Each row below holds a small network's activations on one input, seen along a few directions.
Each table varies a few parts of the input and shows all the possible inputs, shuffled.
Descriptions start from the smaller parts, as in this example, which fits no table here: one of 4 places along a line, together with either a single point or one of 11 places around a ring or (one of 3 separate values, together with one of 5 places around a ring).
Shared parts are said once, and a part with two or three values counts as separate values.

Other details of the inputs shift rows strongly along two fixed directions, in all tables alike. That doesn't count.

Rows:
row 1: -.11	.00	.62	-.03	-.25	-.11	-.72	-.44	.18	-.23	-.35
row 2: .17	.43	.85	.26	.25	.34	-.24	.36	-.46	.28	.37
row 3: -.03	-.14	-.41	-.11	-.06	-.09	.21	-.21	.29	-.18	-.06
row 4: -.16	.21	.69	.06	.00	.02	-.43	-.03	-.24	.35	-.06
row 5: -.01	-.20	-.43	-.15	-.08	-.21	.07	-.49	.36	-.37	-.23
row 6: .14	-.08	-.23	-.02	.01	.09	.39	.37	-.15	.21	.16
row 7: -.07	.13	.13	-.03	.04	-.06	-.05	.02	-.08	.26	.07
row 8: -.07	.07	-.37	-.03	.04	.02	.35	.46	-.01	.24	.24
row 9: .02	-.32	-.42	-.17	-.12	-.09	.02	-.36	.44	-.55	-.27
row 10: -.09	.00	.66	.06	-.15	.01	-.51	-.28	-.04	.00	-.26
row 11: .03	.58	.79	.19	.30	.34	-.28	.32	-.30	.35	.53
row 12: .02	-.26	-.55	-.05	-.18	-.24	-.01	-.25	.25	-.46	-.34
row 13: -.02	-.29	-.44	-.08	-.20	-.29	.03	-.43	.20	-.50	-.44
row 14: .03	.17	-.42	.04	.02	-.16	.06	-.08	.17	-.61	.03
row 15: -.04	-.15	-.35	-.01	-.01	-.17	.27	.01	-.14	-.05	-.10
row 16: .04	-.21	-.36	-.13	-.05	-.04	.19	-.23	.25	-.24	-.15
row 17: .06	-.05	.63	.05	.02	.21	-.54	-.39	.15	.01	-.10
row 18: -.17	.17	.73	.08	-.05	.11	-.47	.17	-.13	.29	.01
row 19: -.01	-.08	-.39	-.11	.01	.01	.25	.11	.23	-.05	.10
row 20: .06	-.09	-.35	.13	.02	.10	.38	.48	-.25	.25	.14
row 21: .04	-.24	.56	-.02	-.12	-.19	-.65	-.89	.21	-.46	-.54
row 22: .02	.21	-.30	.10	.24	.19	.55	.88	-.35	.77	.55
row 23: .02	-.01	-.26	-.06	.14	.10	.40	.20	-.13	.28	.18
row 24: -.04	.10	-.32	-.07	.02	.00	.33	.42	-.05	.29	.24
row 25: -.09	-.14	-.41	-.07	-.10	-.32	.11	-.21	.02	-.23	-.18
row 26: -.06	.50	.70	.28	.17	.31	-.25	.41	-.50	.23	.34
row 27: -.08	.05	-.34	.00	-.04	-.05	.36	.38	-.18	.26	.13
row 28: -.07	.09	-.32	-.04	.04	-.04	.37	.33	-.06	.29	.17
row 29: .05	-.01	-.26	-.09	.09	.16	.38	.34	-.05	.25	.23
row 30: .17	-.19	.67	.09	-.08	.08	-.63	-.52	.15	-.20	-.35
row 31: -.09	-.02	.59	-.07	-.02	-.11	-.63	-.75	.24	-.16	-.21
row 32: .13	.04	-.36	.01	.07	.01	.11	-.15	.18	-.64	.03
row 33: -.02	-.32	-.46	-.08	-.23	-.21	.01	-.21	.28	-.58	-.40
row 34: .01	-.21	-.38	-.08	-.19	-.13	.12	-.02	.10	-.29	-.23
row 35: .01	-.03	-.27	-.05	.18	.04	.39	.15	-.16	.27	.20
row 36: -.08	.09	-.30	-.05	.12	-.12	.31	.21	-.16	.30	.21
row 37: .06	.19	.81	.13	.15	.24	-.18	.21	-.42	.65	.19
row 38: .06	.01	.76	.10	.02	.23	-.34	.07	-.10	.23	-.02
row 39: .00	-.14	-.41	-.14	-.07	-.07	.17	-.14	.31	-.20	-.01
row 40: .08	-.11	-.43	-.02	.05	.04	.25	.04	.18	.02	.11
row 41: .01	.33	-.32	.13	.11	.01	.29	.49	-.27	-.11	.30
row 42: .06	-.07	.66	.05	-.10	.07	-.44	-.37	.04	-.01	-.22
Description of these inputs: one of 6 places around a ring, together with either a single point or one of 6 places along a line.
Changing only the place on the ring of 6 turns row 9 into row 18. The same change can be made to row 35. Which row results? -> row 25
Change only the place on the line of 6 in row 22. List by row number the other rows that result. -> row 7, row 8, row 24, row 28, row 36
Which other rows agree with row 13 in the place on the ring of 6? List them by row number. -> row 10, row 15, row 20, row 26, row 33, row 34
Which other rows agree with row 31 in the place on the ring of 6? List them by row number. -> row 3, row 5, row 11, row 19, row 39, row 40

Rows:
row 43: -.05	-.18	.02	-.09	-.12	-.08	-.23	-.33	.28	-.19	-.23
row 44: .10	.13	.04	-.02	.20	.15	.04	-.04	.11	.06	.26
row 45: -.05	-.03	.06	-.06	.03	.03	.06	.03	-.02	.19	.07
row 46: .04	.25	.66	.03	.20	.25	-.33	-.17	.03	.19	.25
row 47: -.04	-.01	.33	.01	.01	.15	-.13	.06	-.02	.30	.06
row 48: .00	-.21	-.01	-.05	-.06	-.07	-.17	-.41	.21	-.19	-.23
row 49: .07	-.23	.08	-.08	-.10	-.07	-.11	-.35	.19	-.20	-.25
row 50: -.08	.01	.04	-.07	-.03	.02	.03	.06	.02	.21	.04
row 51: .01	.13	-.20	.12	.12	.13	.36	.60	-.33	.34	.29
row 52: -.04	-.04	-.25	.00	-.09	-.21	-.06	-.21	.08	-.34	-.20
row 53: -.01	.12	.31	.13	.05	.09	-.15	.09	-.22	.12	.06
row 54: .06	-.13	.08	.01	-.16	-.08	-.20	-.24	.10	-.39	-.30
row 55: .02	-.15	.42	-.03	-.06	-.01	-.40	-.51	.15	-.14	-.27
row 56: .08	.24	.01	.00	.25	.31	.31	.44	-.09	.41	.52
row 57: -.09	.07	.32	-.04	.02	.04	-.10	.01	-.06	.30	.09
row 58: .01	-.19	-.81	-.09	-.10	-.24	.39	-.02	.13	-.50	-.14
row 59: .13	-.35	-.80	-.13	-.07	-.19	.48	-.15	.20	-.31	-.19
row 60: .08	.12	.05	-.03	.14	.18	.01	.04	.17	.05	.25
row 61: .01	-.03	.30	.00	.01	.16	-.06	.07	-.06	.29	.04
row 62: .08	.09	-.14	.11	.06	.12	.37	.62	-.32	.32	.23
row 63: -.06	.08	-.16	-.02	.07	.09	.33	.47	-.15	.52	.28
row 64: .05	-.01	-.10	-.01	.13	.14	.39	.40	-.22	.44	.25
row 65: -.10	-.01	.06	-.03	-.18	-.19	-.27	-.28	.15	-.35	-.27
row 66: .04	.15	.01	.12	.14	.15	.29	.49	-.42	.37	.27
row 67: -.02	-.09	-.58	-.11	.03	-.11	.46	.12	.01	.11	.09
row 68: -.02	.04	.06	.06	-.03	.06	.00	.16	-.12	-.01	.02
row 69: -.06	-.18	.03	-.11	-.14	-.08	-.21	-.39	.28	-.23	-.25
row 70: .14	-.36	-.80	-.12	-.07	-.19	.45	-.15	.22	-.30	-.20
row 71: .04	.13	.67	.14	.02	.11	-.33	-.01	-.26	.15	-.02
row 72: -.10	.20	.29	.07	.01	-.04	-.13	.07	-.20	.15	.06
row 73: -.05	.05	.69	.02	.05	.16	-.33	-.08	-.09	.31	.05
row 74: .00	-.16	-.88	-.07	-.12	-.28	.34	.00	.16	-.45	-.17
row 75: -.08	.02	.05	-.08	.00	-.07	.05	.03	-.01	.21	.05
row 76: -.02	-.11	-.61	-.10	.01	-.10	.41	.18	.07	.12	.07
row 77: .08	-.01	.05	-.10	.05	.03	-.16	-.42	.36	-.36	-.01
row 78: .01	.14	.66	.15	.05	.13	-.39	-.01	-.23	.16	-.01
row 79: -.08	.08	.24	-.01	.05	.04	-.10	.00	-.08	.36	.09
row 80: .14	-.25	-.80	-.03	-.09	-.23	.41	-.04	.09	-.47	-.21
row 81: -.10	.24	.63	.11	.02	.05	-.38	-.03	-.22	.19	.03
row 82: -.07	-.05	-.18	-.04	-.16	-.18	-.09	-.19	.14	-.37	-.22
row 83: .05	.10	-.14	.09	.12	.11	.39	.55	-.36	.28	.26
row 84: -.02	-.20	-.25	-.10	-.06	-.13	.00	-.33	.22	-.18	-.18
row 85: -.03	.02	-.53	-.03	-.01	-.14	.39	.27	-.10	-.09	.07
row 86: .08	.34	.00	.10	.23	.26	.22	.55	-.19	.23	.48
row 87: .05	.22	.62	.04	.18	.25	-.37	-.10	.08	.20	.23
row 88: -.03	.16	-.21	.11	.11	.09	.34	.58	-.32	.35	.30
row 89: -.03	.06	-.15	.00	.14	.11	.38	.36	-.23	.49	.30
row 90: -.06	.16	.31	.09	.03	.05	-.14	.06	-.22	.11	.07
row 91: .02	-.05	.39	.08	-.09	-.03	-.48	-.33	.07	-.30	-.30
row 92: .04	-.04	.36	.01	-.02	.14	-.07	.05	-.07	.28	.01
row 93: -.08	.14	.02	.05	.00	-.10	-.02	.10	-.15	.07	.02
row 94: -.05	.04	-.51	.00	-.03	-.17	.30	.26	-.07	-.04	.04
row 95: -.08	-.15	-.23	-.12	-.14	-.19	-.03	-.23	.28	-.14	-.19
row 96: .08	.26	.06	.07	.18	.12	.02	.07	-.05	-.12	.25
row 97: -.05	-.06	.02	-.02	-.15	-.11	-.24	-.26	.14	-.39	-.25
row 98: -.03	.10	.32	.11	-.01	.12	-.17	.17	-.16	.11	.05
row 99: .07	.16	.37	.05	.06	.03	-.48	-.43	.19	-.44	-.06
row 100: -.03	-.05	-.03	.02	-.09	-.15	-.23	-.30	.09	-.37	-.24
row 101: .13	.13	-.57	.02	.15	.04	.36	.25	.06	-.24	.26
row 102: -.11	-.04	.38	-.07	-.10	-.14	-.42	-.51	.17	-.08	-.24
row 103: .08	.09	.04	-.01	.03	-.02	-.21	-.32	.23	-.55	-.05
row 104: .05	-.05	.30	.02	.00	.13	-.08	.11	-.06	.31	.02
row 105: -.08	-.02	-.20	-.05	-.12	-.24	-.02	-.16	.08	-.33	-.19
row 106: .11	.13	-.53	-.01	.11	.06	.40	.26	.06	-.26	.26
row 107: -.02	-.21	.01	-.09	-.13	-.03	-.15	-.33	.25	-.21	-.23
row 108: .01	-.11	-.19	-.01	-.09	-.11	.00	-.16	.07	-.39	-.18
row 109: -.01	-.16	-.85	-.09	-.15	-.27	.34	.03	.18	-.46	-.17
row 110: .03	.13	.68	.12	.01	.11	-.32	.04	-.23	.14	-.01
row 111: .04	.11	-.15	.09	.08	.14	.39	.60	-.34	.30	.25
row 112: .08	-.25	.12	-.04	-.11	-.06	-.24	-.40	.23	-.19	-.30
row 113: -.08	.08	.64	.04	.04	.14	-.40	-.08	-.05	.36	.04
row 114: .08	-.13	.04	.05	-.13	-.10	-.22	-.25	.09	-.36	-.30
row 115: -.02	-.01	.25	.02	.05	.13	-.11	.06	-.06	.32	.08
row 116: .06	-.26	-.17	-.07	-.07	-.07	-.04	-.28	.23	-.19	-.23
row 117: -.01	-.03	-.56	.01	-.03	-.07	.36	.33	-.05	-.09	.06
row 118: .03	.02	.07	.08	-.02	.06	.00	.20	-.12	.01	-.01
row 119: -.03	.13	.40	.11	.04	.10	-.19	.03	-.23	.11	.04
row 120: -.03	.01	.33	.02	.07	.13	-.08	-.04	-.10	.30	.08
row 121: -.12	.08	.31	-.04	-.02	.02	-.12	.04	-.02	.33	.06
row 122: .01	-.17	.41	-.03	-.11	.02	-.43	-.41	.22	-.13	-.28
row 123: -.08	-.04	-.23	-.03	-.16	-.22	-.07	-.12	.14	-.32	-.20
row 124: .04	-.22	.04	-.05	-.06	-.06	-.17	-.42	.19	-.19	-.26
row 125: -.03	-.09	-.59	-.10	.00	-.15	.40	.18	.07	.13	.06
row 126: -.06	.12	-.21	-.01	.13	.02	.40	.43	-.23	.57	.31
Changing only one part turns row 106 into row 99. The same change can be made to row 54. Which row results? -> row 80
What is each input in this table made of? -> one of 2 separate values, together with one of 6 places around a ring, together with either a single point or one of 6 places along a line
Which other rows agree with row 118 in the place on the ring of 6 and the choice among 2 separate values? List them by row number. -> row 62, row 86, row 98, row 109, row 117, row 123
Change only the choice among 2 separate values in row 93. List by row number the other rows that result. -> row 126
Change only the place on the ring of 6 in row 48. List by row number the other rows that result. -> row 47, row 73, row 107, row 115, row 120
Change only the choice among 2 separate values in row 58. List by row number the other rows that result. -> row 45
Change only the place on the line of 6 in row 58. List by row number the other rows that result. -> row 83, row 85, row 105, row 108, row 110
